Each row below holds a small network's activations on one input, seen along a few directions.
In each table, some parts of the input vary, and every possible input appears once, in random order.
A made-up example of a description, with smaller parts first: one of 2 separate values, together with either a single point or one of 9 places along a line or (one of 4 places along a line, together with one of 8 places around a ring).
Shared parts are said once, and a part with two or three values counts as separate values.

Other details of the inputs shift rows strongly along two fixed directions, in all tables alike. That doesn't count.

A family of inputs:
row 1: [-4 -3  7 -7 -1  0 -4  1  1  1 -5 -7]
row 2: [ 1 -9  6 -2  5 -2 -3  6  2  6 -2  8]
row 3: [ -2  -4  -9  11  -4  -5  22  -9   2 -10   6   2]
row 4: [  8   4 -12  11  -5  -9  13 -10   4 -11   0  -7]
row 5: [-5 -7  3 -2  6  5  1  2  2  2 -4  8]
row 6: [  2  11 -10   9  -7  -9  17  -9   5  -4   8  -1]
row 7: [  5   4 -17   8  -7  -6  12  -5   6 -16   0  -5]
row 8: [ 0  3  2 -6  2  5 -8 -2 -3  3  4  4]
row 9: [-4  6  1 -1  0 -2 -4  2 -3  9  1  1]
row 10: [  8   1 -14   5  -5  -4  17  -3   6 -17   5  -5]
row 11: [ 7 -1  6 -2 -1  3 -8  5 -2  1 -4 -1]
row 12: [  3   2 -11   1  -7  -5  20  -8   4 -13   1  -8]
row 13: [ 1  2  0 -9  3  0 -9 -1 -2  6  5  5]
row 14: [-3  7  7 -1  3  0 -4  2 -5  5  0  2]
row 15: [ 0  4  6 -7  4  3 -9  0 -4  2  2  5]
row 16: [ 1  2  0 -9  3 -3 -8  1 -2  7  4  7]
row 17: [ -4  -1   3   1   2  -3 -12   3   0   0  -6  -8]
row 18: [-3  6  4 -3  0 -1 -8  3 -1  6  0  6]
row 19: [-1  4  1 -7  2 -3 -9  2 -1  8  2  7]
row 20: [ 0  7  6 -5  3 -4 -5  3 -1  3  1  8]
row 21: [  3   0   2  -1   2  -1 -12   2  -2   0  -9   0]
row 22: [ -1  -1   3  -2   1  -4 -12   4   3  -3  -5  -3]
row 23: [-1 -8  6 -1  7 -3  0  5  0  8 -1  3]
row 24: [ 0 -2  8 -1  0  0 -7  7  0  2 -2 -9]
row 25: [-7 -7  4  0  7  2  2  2 -3  2 -3  5]
row 26: [-2  5  1 -3 -1 -1 -7  2 -1  7  1  6]
row 27: [  4   9  -9   6  -4  -3  15 -13   1  -9  11  -3]
row 28: [-2 -7  4  1  6  3  0  4  1  9 -3  1]
row 29: [ 3 -5 -8 12 -5 -9 21 -6  4 -6  8  1]
row 30: [-3  0 -2 -2  3  0 -8  6 -5 -1 -9 -7]
row 31: [-4 -9  6  0  2 -1 -3  5 -3  2 -1  9]
row 32: [  5   8 -13   4  -4 -13  18 -10   5  -4  11   1]
row 33: [-7 -8  6  3  2  2 -4  4 -7  6 -3  3]
row 34: [ 1 -2  2 -5  6  1 -3  9 -4 -3 -4 -7]
row 35: [ 1 -4  5 -3  2  2 -9  6  3 -2 -2 -4]
row 36: [ 5 -5 -9 10 -6 -9 19 -6  7 -9  8  6]
row 37: [ 0 -1  6 -7  0  2 -3 -1 -3  2 -8 -4]
row 38: [  5   7 -11   4  -4  -4  17 -13   3  -8  12  -2]
row 39: [-4 -7  4  0  7  6  1  3  1  8 -5  2]
row 40: [-3 -3  6 -8 -3  0 -6  1  4 -2 -4 -2]
row 41: [ 5 -1  7 -2  2  0 -5  5 -4  3 -4 -5]
row 42: [ 2 -2  6 -9  0  1 -5  0 -1  0 -7  1]
row 43: [ 6 -2  4 -3  4  3 -7  5 -1 -2 -4 -1]
row 44: [  1   2   1  -9   3   4 -10  -1  -3   5   4   5]
row 45: [-3  7  6 -2  4 -3 -4  3 -3  6  0  3]
row 46: [ 4 -2  5 -1  5  3 -5  4 -3  1 -4 -6]
row 47: [  3  10  -9   9  -6  -3  17 -12   2  -9  10  -3]
row 48: [-1 -8  4 -2  6  2 -2  5  4  7 -3  6]
row 49: [-1  3  1 -6  4  3 -7 -2 -5  7  4  0]
row 50: [-24  12 -19  56 -53  77 -27 -15 -10  18  -9 -30]
row 51: [ 10   2 -11   4  -7  -6  17  -1   6 -15   5  -4]
row 52: [ 0 -3  6 -3  5 -1 -6  6  1 -1 -1 -8]
row 53: [-1  3  0 -7  4 -4 -5  0 -4  9  4  2]
row 54: [  1  -4  -9   9  -5  -8  21  -8   5 -13   7   8]
row 55: [ 0  2  0 -8  5 -1 -6 -1 -4  8  5  1]
row 56: [-7 -7  4 -1  3  4 -1  2 -1  1 -4  9]
row 57: [-5 -7  3 -2  9  1  5  2  0  3 -3  4]
row 58: [  7   3 -11   6  -6  -6  19  -2   3 -13   4  -9]
row 59: [ -1  -2   2 -11  -1   1  -2   3  -1  -4  -7   0]
row 60: [ 2 -3  7 -3 -1 -1 -8  7  3 -1 -1 -3]
row 61: [-1  7  7 -4  3  0 -7  3 -3  3  0  7]
row 62: [-1 -7  4 -4  8  2  1  4  5  4 -3  8]
Each input here is: one of 2 separate values, together with either one of 8 places around a ring or one of 11 places around a ring or (one of 3 separate values, together with one of 4 places along a line).
The inputs of row 7 and row 30 match in every part but the choice among 2 separate values. If row 43 is changed in the same way as row 7 into row 30, which row does it become?
> row 46
The inputs of row 15 and row 27 match in every part but the choice among 2 separate values. If row 36 is changed in the same way as row 15 into row 27, which row does it become?
> row 29
Start at row 57 and move only the place on the ring of 8, one step at a time. The first step leads to row 39. Which rows follow, in order?
> row 28, row 23, row 29, row 33, row 3, row 25
Change only the place on the ring of 11 in row 32. List by row number the other rows that result.
> row 6, row 9, row 14, row 27, row 38, row 45, row 47, row 49, row 53, row 55
Change only the choice among 2 separate values in row 44. List by row number the other rows that result.
> row 49

A family of inputs:
row 63: [ 3  5 -4 -2 -3 -2  2 -4  0 -7  0 -3]
row 64: [ 4  6 -2  0  0 -8  5 -2  0 -4  2 -4]
row 65: [ 1 -5 -1  1  0  1  8  0  1 -5 -1 -8]
row 66: [ -7  -2  12 -10  11   7 -12   5  -8  11  -4   8]
row 67: [-1  2 -2  5  2 -3  8 -3  0  3  5  5]
row 68: [ -3   3  11 -15   9   4 -18   6  -9  12  -2   0]
row 69: [ 1  8 -3 -1 -2  1  3 -6 -1 -2  5 -3]
row 70: [ 6  6 -4  1 -3 -6  0 -2  3 -2  8  2]
row 71: [ 1  7 -5  4 -2 -2  1 -4 -2  4  6 -5]
row 72: [ 4  7 -3  1 -4 -6  1 -4  3 -1  6  1]
row 73: [ 3 -3 -1  5 -3 -5  5  2  5 -6 -2 -3]
row 74: [ 7  4 -3  2 -4 -3 -2 -1  2 -4  2 -3]
row 75: [-2 -5 -2  7 -1 -4  6  1  3 -5 -1  1]
row 76: [-1  6 -4  2 -2 -6  3 -4  0  0  6  5]
row 77: [ 0 -4 -2  1 -2  1  8 -3  3 -3  1  5]
row 78: [-1 -3 -3  7 -2 -2  6 -1  4  1  1  5]
row 79: [ 7  3 -4 -4 -3 -1  1 -3  3 -8  2 -2]
row 80: [ -3  -2  12 -13   9   4 -15  11  -7   5 -10  -4]
row 81: [ -9  -7  13 -10  10   7 -11   8  -7   9  -7   5]
row 82: [ 1  6 -3  3 -1 -4  6 -3 -2  4  9  0]
row 83: [-1  5 -4 -2 -2 -1  4 -5  0 -2  6  4]
row 84: [ 4  1 -3 -2 -2 -1  3 -1  5 -8 -2 -5]
row 85: [ 2 -1 -4  0 -2  1  4 -5  3 -2  5  8]
row 86: [ 3  4 -3 -3 -1 -1  4 -4  0 -3  3 -8]
row 87: [ 2 -4 -1  0  2  0  7 -1  1 -7 -3 -6]
row 88: [ 0  7 -2  3  0 -5  5 -4 -1  2  6  3]
row 89: [ 1 -6 -3  2 -2  2  5 -4  4 -3  0  6]
row 90: [ 3  6 -4  1 -3 -7  2 -2  1 -5  1 -3]
row 91: [ 6 -5 -2  5 -1 -5  5  3  5 -8 -1 -1]
row 92: [ 4 -4  0  3  4 -8  9  1  2 -4  0 -5]
row 93: [-4 -4 -4  2 -2  2  6 -4  2 -2  0  3]
row 94: [-1 -3 -1  5  3 -4 10 -2  2  2  4  2]
row 95: [  5  -6  -2   0  -1   0   5   0   5 -10  -2  -2]
row 96: [ -5  -4  12 -13   8   5 -15   6  -6  12  -4  11]
row 97: [ 3  2 -4  3 -1 -6  3  1  3 -6 -2 -4]
row 98: [ 1 -4 -1  5 -1 -7  7  2  3 -8 -2 -2]
row 99: [ 1  2 -3  4 -2 -5  7 -2  4  1  6  8]
row 100: [ 1 -2  0  6  0 -3  8  1  1 -5 -3 -5]
row 101: [ 4 -6 -2  5  0 -4  5  1  6 -5 -1  3]
row 102: [ 2  1 -4 -2 -1 -3  3 -2  1 -9 -2 -5]
row 103: [ -2   2  11 -14   8   5 -17   8  -9   8  -8  -3]
row 104: [ 3  5 -4  4 -4 -2 -1 -3  1  2  6  5]
row 105: [ 5  4 -5 -3 -3 -1 -1 -5  1 -5  6  2]
row 106: [ 1  7 -5 -3 -3 -1  1 -6  0 -4  4  1]
row 107: [ 2 -5 -1  5 -1 -5  7  2  4 -3 -1  2]
row 108: [-3 -2 -3  8  0  0  7 -2  0  3  0  1]
row 109: [-2 -3 -4  7 -2 -3  7 -2  2  1 -1  5]
row 110: [ 5 -1 -4  0 -5  2  0 -1  2 -8 -2 -5]
row 111: [ -8  -3  11 -12   8   5 -14   7  -7  11  -4  11]
row 112: [ -4   2  12 -15  11   2 -14   5  -9  11  -2   6]
row 113: [ 4  1 -2  3 -3 -5  1  1  3 -5 -1 -5]
row 114: [-1 -4 -1  8 -1 -1  9  1  2 -2 -2 -2]
row 115: [ -2   3  12 -16   6   4 -20   7  -5   8  -3   4]
row 116: [ -3 -11  12 -10   9   7 -16  12  -3   5 -10   6]
row 117: [ 0 -5 -2  5 -2 -2  4 -2  4 -1  3  5]
row 118: [ -6  -9  14 -10   6   8 -15  11  -3   7 -11   4]
row 119: [ 1  9 -1  3  0 -4  2 -5 -1  0  6 -1]
row 120: [ 4 -5 -1  0 -2 -2  6  0  4 -9 -2 -3]
row 121: [-1  0 -3  0  1  1  9 -4  0  3  6  3]
row 122: [-32   5 -19  61 -53  79 -32 -11 -13  29 -13 -29]
row 123: [ -8  -8  13 -10  10   8 -12   9  -7  13  -6   3]
row 124: [ -1  -1  10 -14   7   5 -19   6  -7  10  -2   9]
row 125: [-1 -6 -2  2  0  3  9 -1  1 -2  0 -4]
row 126: [  2   2  -2   5  -2  -2   4   0   1  -1   0 -10]
row 127: [-2 -5 -2  7  0 -1  8  1  2  1  0 -4]
row 128: [ -4   0  12 -13   7   5 -19   4  -6  10  -3   8]
row 129: [ 6  5 -4 -5 -3 -3  3 -3  3 -7  1 -2]
row 130: [ 0  8 -4  3 -4 -4 -1 -4  0 -1  4  0]
row 131: [-1 -4  0  1  2  0 11 -1  3 -6 -2 -1]
row 132: [ 6  6 -3  0 -3 -9  2 -2  3 -4  2 -2]
row 133: [-2 -6 -3  1  0 -1  8 -2  4 -7 -2  1]
row 134: [ -5  -9  12 -11   8   5 -17  11  -6   4 -13   0]
row 135: [ 2  2 -2  5 -1 -3  3  0  1 -3 -2 -8]
row 136: [-1  1 -2  3  1 -4  8 -3  0  6  7  3]
row 137: [ 0  5 -5 -2  0  0  6 -5 -1  2  7  0]
row 138: [ 2  6 -4  3 -2 -2  2 -2 -1  1  2 -8]
row 139: [ 6  0 -5  5 -3 -2 -1  0  4 -6 -2 -4]
row 140: [ 3  5 -3  1 -2 -7  3 -4  2  1  7  6]
row 141: [ 2 -1 -4  5 -1 -3  3 -2  3  1  6  8]
row 142: [ -3  -4  13 -12  10   5 -16   9  -6   7  -8  -6]
The inputs of row 104 and row 76 match in every part but one. If row 70 is changed in the same way as row 104 into row 76, which row does it become?
> row 130
Describe the family of inputs behind these rows.
> one of 2 separate values, together with one of 5 places along a line, together with one of 8 places around a ring
Start at row 68 and move only the place on the line of 5, one step at a time. The first step leads to row 69. Which rows follow, in order?
> row 106, row 115, row 105
Start at row 137 and move only the place on the ring of 8, one step at a time. The first step leads to row 121. Which rows follow, in order?
> row 123, row 125, row 65, row 142, row 86, row 68
Change only the place on the line of 5 in row 73. List by row number the other rows that result.
> row 91, row 92, row 98, row 100
Change only the choice among 2 separate values in row 75. List by row number the other rows that result.
> row 133
Change only the place on the ring of 8 in row 126. List by row number the other rows that result.
> row 71, row 82, row 92, row 94, row 127, row 136, row 138

A family of inputs:
row 143: [ 2 -7  2  8  1 -2  2  5  4 -1 -3 -3]
row 144: [-2  7 -5  1 -2 -6  1 -5  0  1  4 -1]
row 145: [-3  7  1  2  0  1  5 -5 -4  1  4 -1]
row 146: [ 0 -1 -3 -3  2  3  9 -3 -2  2  5 -2]
row 147: [  4   0   4  -8  -9   2  -2  -1   5 -14  -2 -13]
row 148: [-3 -6  1  6 -2  5  6 -2  1 -5 -3  3]
row 149: [ 0  7 -1  2 -5  1 -2 -5 -1 -1  2  5]
row 150: [  5   6  -6  -5  -3   3   4  -4   3 -12  -9 -11]
row 151: [-36 -11  29   8 -10  68 -79  26 -27  45 -35  -6]
row 152: [-1  5 -5  1 -4 -4 -3 -3  1  1  1  2]
row 153: [-4 -8 -2  4  0 -2  5  0  4 -2 -4  1]
row 154: [ 6  1 -3  6 -5 -4 -2  3  4 -2  1  1]
row 155: [ 0  2 -2  3 -6  2  0 -2  1 -4  1  8]
row 156: [ 14  -5  49 -69  64 -59 -26  35  -8  11  -2  32]
row 157: [-4 -4 -4  3 -3 -2  1  1  5 -2 -3  4]
row 158: [ 2  1 -1  7  1 -5  8  2  0  1  2 -8]
row 159: [ 4  6 -2  7  0 -7  6 -2  1  1  6 -8]
row 160: [ 6  6 -3  5 -4 -6 -4  0  3  0  3 -1]
row 161: [-3  2  1  2  1  1  8  0 -5 -1  1 -1]
row 162: [ 0 -9 -2  1  0  8  4 -2  4  0  0  2]
row 163: [ 3  6 -5 -3 -2  1  4 -8  1  1  9  2]
row 164: [  8   0  -8  -4  -1  -1  -3   2  -2 -15  -3 -13]
row 165: [-4  6 -4  3  0 -4  6 -5 -1  2  3 -5]
row 166: [ 0 -7 -1 -1  2  5  8 -3  0  2  1  0]
row 167: [ 0  4 -3 -2  1  4  5 -6 -1  4  7 -2]
row 168: [-3 -3  2  4  1  3  8 -2 -2 -2 -2  1]
row 169: [ 0  1 -5  1 -4 -5  0 -1  4 -2  0  6]
row 170: [ 2 -5 -4 -1 -1  4  4 -3  6 -3  3  6]
row 171: [ 4 -3 -1  7 -2 -5  1  4  6 -4 -1  1]
row 172: [ 3  4 -4 -4 -4  4 -3 -5  1  2  6  5]
row 173: [ 3 -1 -5 -2 -4  4  0 -3  3 -1  4  7]
row 174: [-4  1 -6  5 -1 -4 11 -2 -1  0  1 -5]
row 175: [-1  9 -2  3 -3  1  2 -6 -2 -2  5  2]
row 176: [-4 -5 -1  4  0 -1  7 -1 -1  1 -4 -3]
row 177: [ 4 -5 -1  9  0 -4  9  1  2 -1 -1 -6]
Describe the family of inputs behind these rows.
> either one of 3 separate values or (one of 4 places along a line, together with one of 8 places around a ring)
Change only the place on the line of 4 in row 166. List by row number the other rows that result.
> row 168, row 176, row 177
